These are the activations of a small neural network, seen along a few directions. Each row is one input.
In each table, some parts of the input vary, and every possible input appears once, in random order.
A made-up example of a description, with smaller parts first: one of 2 separate values, together with either a single point or one of 11 places along a line or (one of 4 places along a line, together with one of 5 places around a ring).
Shared parts are said once, and a part with two or three values counts as separate values.

Other details of the inputs vary at random and push rows far along two fixed directions, the same in every table; ignore that.

Rows:
r1: [ 413, -204, -157,  -14,  181, -112, -208,   90,  156,  401,  352]
r2: [ -31,  176, -191,  -89,  -91,  -59,   37, -116,  -42, -192, -146]
r3: [ 364, -283,  -39,  -27,  159,  -40, -187,  184,  274,  534,  265]
r4: [ -45,  177, -162, -122, -126, -119,  116, -135,   23, -146,  -64]
r5: [ -97,   85,  -39, -144, -162,  -60,  167,  -40,  155,  -30, -188]
r6: [ -14,   76,   83,  -14,  -82,  -58, -102, -129,   30, -256, -269]
r7: [ -80,   82,  -66, -114, -134,   -5,   96,  -14,   94,  -68, -272]
r8: [-265,   37, -146,  -29, -134,  -31,   40, -165,   62, -126,  -55]
r9: [ -51,  104,   42, -128,  -20,    2,  -73, -163,   45, -296, -203]
r10: [ 413, -249, -132,  -43,  161, -100, -208,   77,   56,  437,  303]
r11: [ 365, -323,  -16,  -53,  135,  -31, -194,  171,  162,  576,  227]
r12: [-229,  -50,  -49,   25, -207, -113,  108, -160,   50,  -26,  -88]
r13: [ 412, -253,   77,  -54,  267,  -19, -354,   40,  234,  313,  341]
r14: [ 183, -229, -141,  200,  238,  101, -465,  192,   51,  349,  303]
r15: [-121,  -14,   23,  -18,  -31,   -8,  178, -252,  -30,    8, -229]
r16: [-244,   35, -170,    6, -102,   20,  -34, -145,   -1, -174, -134]
r17: [ -49,   61,  -41,   28, -201,  -76,   61,   25,   78,  -19, -343]
r18: [-549,  723,  688,  202,  370,  384,  126,  718, -763,   29,  380]
r19: [-110, -177, -105,  111, -212,   63,  161, -105,  -38, -299,  -23]
r20: [-122,   84,  -80,  125,   57,   57,   14, -163,  -13, -134, -342]
r21: [-208, -100,  -28,  -10, -225,  -98,   98, -183,  -45,   21, -137]
r22: [ 404, -317,   85,   32,  258,  127, -244,  189,   47,   28,  386]
r23: [ -60,  117,   62, -155,  -55,  -54,    3, -185,  105, -248, -122]
r24: [-168,  116,  -85,  -41,   80,   58,  128, -226,   74, -144, -168]
r25: [  31, -124,  -34,   11, -218,   -6,  264,   15,   36, -226, -133]
r26: [  -1,  -59,  -64,  110,  -87,  206,  203, -181,  -26, -309, -106]
r27: [-522,  659,  814,  221,  245,  251,  266,  689, -700,  181,  465]
r28: [ 402, -286, -138,   70,  240,  -15,  -64,  245,  -36,   71,  398]
r29: [   0,  145, -155,   49, -150, -134,   12,  -68,  -49, -142, -225]
r30: [ -20,  -10,  164, -134, -154, -133,   54, -204,   13, -115, -173]
Each input here is: one of 5 separate values, together with either a single point or one of 5 places along a line.
Changing only the choice among 5 separate values turns r3 into r27. The same change can be made to r25. Which row results? -> r26
Change only the choice among 5 separate values in r6. List by row number the other rows that result. -> r14, r17, r20, r29
Change only the choice among 5 separate values in r4. List by row number the other rows that result. -> r5, r8, r23, r24

Rows:
r31: [-240,  384,   84,  203,  321,  248, -141,   83, -242, -364,   -6]
r32: [ -30,  161,  239,  134, -133,   66,  204,  401, -271,  -68,  165]
r33: [-299,  153,   62,   -2, -243, -183,  262,  -79, -204,   77,  -74]
r34: [ 126,  -55, -263,  -97,  102,  -30, -226, -404,  395,  140, -455]
r35: [-418,  148,  182,  119, -201,   78,  257,  201, -191,  103, -221]
r36: [ 249,  -53,   29,  -83,  281,    5, -335,  369,   41,  459,  571]
r37: [  45, -267, -349,   39, -248, -159,   12, -219,  201,  162, -221]
r38: [-420,  368,  643,  151,  202,  231,  224,  579, -527,  430,  359]
r39: [-112,  266,  318, -145, -141,  -13,  230,  126, -113, -254,   44]
r40: [ 348, -237, -116, -196,   53,  -94, -239, -335,  299, -176, -300]
r41: [ 352,   57,    0,  -62,  398,   12, -447,  414,  -11,  429,  413]
r42: [-612,  254,  -79,   96, -308,  133,  516, -366, -352, -794, -390]
r43: [ 385, -487, -504,   76,  458,  250, -518, -330,  427,   12,  245]
r44: [-290,  234,  282,   11,   97,  104,   26,  143,  -19,  273,   49]
r45: [-142,  200,  174,    9,  -75, -130,  270,  347, -313,  101,  290]
r46: [ 486,   -4,  127,  -87,  442,  147, -410,  348,   15,  295,  389]
r47: [-232,  158, -376, -188, -420, -338,   96, -758,  279, -340, -887]
r48: [ 171, -358,  -74,  -79, -237, -205,  238, -444,  217, -305, -264]
r49: [  43, -182, -315, -152, -126, -195, -160, -443,  374,  156, -174]
r50: [ 280, -460, -195,   42, -220, -120,   41, -258,  276, -173, -241]
r51: [-474,  223,   26,  247, -173,  279,  260,  111, -426, -519,  -97]
r52: [ -99,   97,  460,  -98,  -45,   13,   84,  104, -128, -209,   89]
r53: [  95,  -60, -126,  110,  -41,  -89,   -5,  402,  -73,  231,  286]
r54: [ 789, -541, -231,  -46,  257,   -9, -238,   10,  347,  334,  430]
Changing only one part turns r53 into r41. The same change can be made to r35. Which row results? -> r34
Describe the family of inputs behind these rows. -> one of 4 places along a line, together with either a single point or one of 5 places along a line
Change only the place on the line of 5 in r36. List by row number the other rows that result. -> r39, r44, r49, r52
Change only the place on the line of 4 in r32. List by row number the other rows that result. -> r39, r46, r54
